A small network was shown many inputs. Here are its activations along a few directions, one row for each input.
In each table, some parts of the input vary, and every possible input appears once, in random order.
A made-up example of a description, with smaller parts first: ring(8) and (point or (values(2) and line(4)) or line(9)).
Shared parts are said once, and a part with two or three values counts as separate values.
(in the rows, 128 means zero)

A family of inputs:
R1: [156 118  92 141 168 152 136 109 141 191  66 185  76  86 130 122 114]
R2: [ 97  99 104  83  45 115  76 161 102  90 102 143  58 129 123  92  93]
R3: [152 126 120 111 168 124 105 125 137 147  47 166  36 112 124  80  83]
R4: [173 199 169 141 199 104 123  74 138  89 153  88 140 182 132 103 115]
R5: [146 133 109 149 174 134 156  88 174 175 104 163 112 107 110 126 137]
R6: [159 162 151 153 190 114 157  84 153 155 139  86 128 158 115 127 148]
R7: [114 132 128 119 110 116 148 159  97 121 177  97 171 165 144 152 182]
R8: [158 133 128 158 195 123 174  98 157 176 127 123 125 138 124 138 143]
R9: [ 60  91 248 141  88 189  53 165 111  80 137  85 220  36  94 153  56]
R10: [130 188 143 113 104 101 107 133  92  51 191  80 185 197 163 138 119]
R11: [102  86  74 118  41 136 117 145 116 125 115 155 100  95 126 130 136]
R12: [107 105 107 132  96 117 164 157 112 129 172 117 166 152 141 159 166]
R13: [109  94  91 105  86 138 148 167 134 135 136 176 146 107 136 146 174]
Describe the family of inputs behind these rows. -> point or (values(2) and line(6))

A family of inputs:
R14: [174 166 118 166 230  89 191  75 169 164 136 109 120 176 126 120 152]
R15: [163 118  95 152 183 134 146  98 156 197  41 164  44  93 118 105 103]
R16: [ 95  86  60 105  26 134 109 164 104 132 120 178  79 115 130 118 130]
R17: [186 144 129 143 216 143 123  83 157 169  36 176  39 100 118  77  85]
R18: [193 200 150 143 251 100 151  40 176 148 139 112 107 184 118 104 130]
R19: [ 86 138 159  87  61 116 107 182  70  59 194  62 215 170 158 175 150]
R20: [150 139  84 140 165  97 192 111 145 145 167 145 140 173 139 131 198]
R21: [ 89 158 238 133 115 150  83 135 106  65 185  33 252 117 117 171 110]
R22: [134  98  63 128 120 136 145 140 138 187  75 195  56  98 125 107 143]
R23: [ 78  88 220 142  76 192  63 165 120  92 110 112 184  37 100 141  52]
R24: [112 129  76 106  64  89 150 142 109  84 198 112 161 178 151 147 190]
R25: [ 76  71 143  92  29 157  76 201  84  94 136 138 139  94 135 140  93]
Describe the family of inputs behind these rows. -> values(2) and line(6)
The inputs of R25 and R23 match in every part but the line(6) part. If R19 is changed in the same way as R25 into R23, which row does it become? -> R21
Which other rows does R20 become when the values(2) part takes its other values? List them by row number. -> R22
Which other rows does R17 become when the values(2) part takes its other values? List them by row number. -> R18

A family of inputs:
R26: [152 136  46 172 103 102 184  65 175 159 155 157 113 146 111 130 173]
R27: [103 118  81 119  82 106 137 172  94 149 148 107 128 149 145 140 171]
R28: [107 146 197 122 173 131 111 149 117 132 131  87 189 117 124 152 132]
R29: [106  84 164 161 159 130 123 146 121 174 105  86 110  73 111 147  81]
R30: [178 156  68 112 156  80 142  98 116 145 109 145  24 197 152  80 136]
R31: [105  88  73 132 107  83 170 168 102 166 154  94 109 154 142 155 154]
R32: [134 145 136 109 101 121 124 133 108  73 183  92 189 155 146 152 174]
R33: [112 115 194 145 202 122 151 157 133 159 147  75 168 126 119 151 115]
R34: [120 145 203 106  98 135  96 132 145  34 159  94 184 126 124 123  80]
R35: [175 130  87  86 168 130 129 121 132 164  48 202  15 136 135  83 114]
R36: [116 142 194 111 138 139  92 117 129  83 159  95 188 107 118 142 121]
R37: [204 193 117 111 207  95 143  94 121 138 123 124  83 208 172  93 149]
R38: [103 112 177 155 134 156  92 153 101 154 101 105 131  74 108 127  97]
R39: [162 174 101 174 162 126 201  56 171 140 167 145 173 161 125 143 186]
R40: [129 123 130 132 160 104 176 162 106 151 166  73 171 171 156 171 173]
R41: [122 153 148  99  70 113 122 137 114  26 179 102 189 175 148 144 130]
R42: [100 124  90 109  23 114 112 149 106  55 168 125 130 162 148 124 114]
R43: [ 92  63 102 109 124 140 148 194 120 195  91 173  94  94 126 146 131]
R44: [111  87 106  88  65 164  96 160 115 126 111 187 113  70 128 131 134]
R45: [193 186 163 122 248 112 118  97 147 140 102 123  81 165 133  87  96]
R46: [136 136 123 197 150 167 142  43 185 178  89 150 131  88  86 118 112]
R47: [102 113 167 147 100 163  75 120 109 105 112 115 142  68 105 115  86]
R48: [104 119  80 114  55 117 118 142  96  99 174 121 126 137 141 134 153]
R49: [ 99  88 115  85  36 147  86 168 134  70 112 187 107  93 138 121  92]
R50: [136 108  72 149 117 158 169  92 193 185  92 224  98  92  95 120 155]
R51: [109 115 180 137  67 158  68 132 121  59 128 119 133  92 108 112  48]
R52: [144 158 150 176 194 139 163  40 201 148 137 135 174 127  98 136 139]
R53: [120 147 140 126 137 118 143 168  93 122 158  88 193 171 149 152 185]
R54: [170 162 132 139 207 133  96  90 124 160  50 140  45 130 118  82  69]
R55: [ 95  76 104  96 101 140 117 186 113 152  84 169 110  75 134 129 142]
The inputs of R51 and R34 match in every part but one. If R47 is changed in the same way as R51 into R34, which row does it become? -> R36
Describe the family of inputs behind these rows. -> ring(5) and (values(2) or line(4))
Which other rows does R55 become when the ring(5) part takes its other values? List them by row number. -> R27, R28, R38, R53
List by row number the other rows that have the ring(5) part in common with R44. -> R35, R43, R49, R50, R55
Which other rows does R39 become when the values(2) part takes its other values? List them by row number. -> R37

A family of inputs:
R56: [156 138 129 122 173 125 127 103 158 148  87 145  77 121 116 113 108]
R57: [170 142  81 126 167 111 158 101 142 154 125 136 100 166 132 122 153]
R58: [102 120 170 133 102 156  92 159 102  95 138 102 165 106 121 131 100]
R59: [148 144 133 150 185 121 126  93 155 152  95 142  88 109 111  95 100]
R60: [ 74  67 104 113  22 158  90 179 100 124 118 163 120  70 124 128 117]
R61: [112 130 115 105  77 126 116 164  96  89 149 112 165 140 131 135 134]
R62: [102 123 132 130  99 111 135 144 107  91 179  86 176 144 141 144 158]
R63: [174 139 106 126 157 130 146 119 159 154  99 147  68 144 132 123 108]
R64: [ 97 125 169 134  99 136 115 130 118  94 159 101 189 128 120 147 124]
R65: [174 148  89 136 171  97 160  83 148 155 125 133 117 163 132 148 153]
R66: [127  74  62 120 107 141 135 131 144 175  55 207  53  84 106 113 125]
R67: [ 88 114 177 129 114 144 113 167 109 107 138  96 179 112 134 143 115]
R68: [ 99 131 148 112  76 143 101 163  99  85 155 124 147 122 151 122 119]
R69: [170 135  96 121 157 106 156 107 143 145 109 164  85 160 134 112 137]
R70: [102 146 153 139 103 135 128 141 115 101 166  93 192 133 125 145 160]
R71: [155 150 122 160 183 109 155  78 155 170 129 119 114 144 139 114 149]
R72: [156 139 145 136 195 132 141 101 145 169 101 135  96 116 112 119 117]
R73: [ 94 128 129 111  97 108 123 159  97 100 171 113 167 152 148 148 157]
R74: [162 143 129 146 185 126 158  74 161 151 114 142 118 137 118 131 118]
R75: [ 97 125 170 112  91 144  84 163 107  99 146 100 146 108 133 129 107]
Describe the family of inputs behind these rows. -> values(2) and (point or ring(9))
The inputs of R59 and R58 match in every part but the values(2) part. If R74 is changed in the same way as R59 into R58, which row does it become? -> R64
Which other rows does R63 become when the values(2) part takes its other values? List them by row number. -> R68
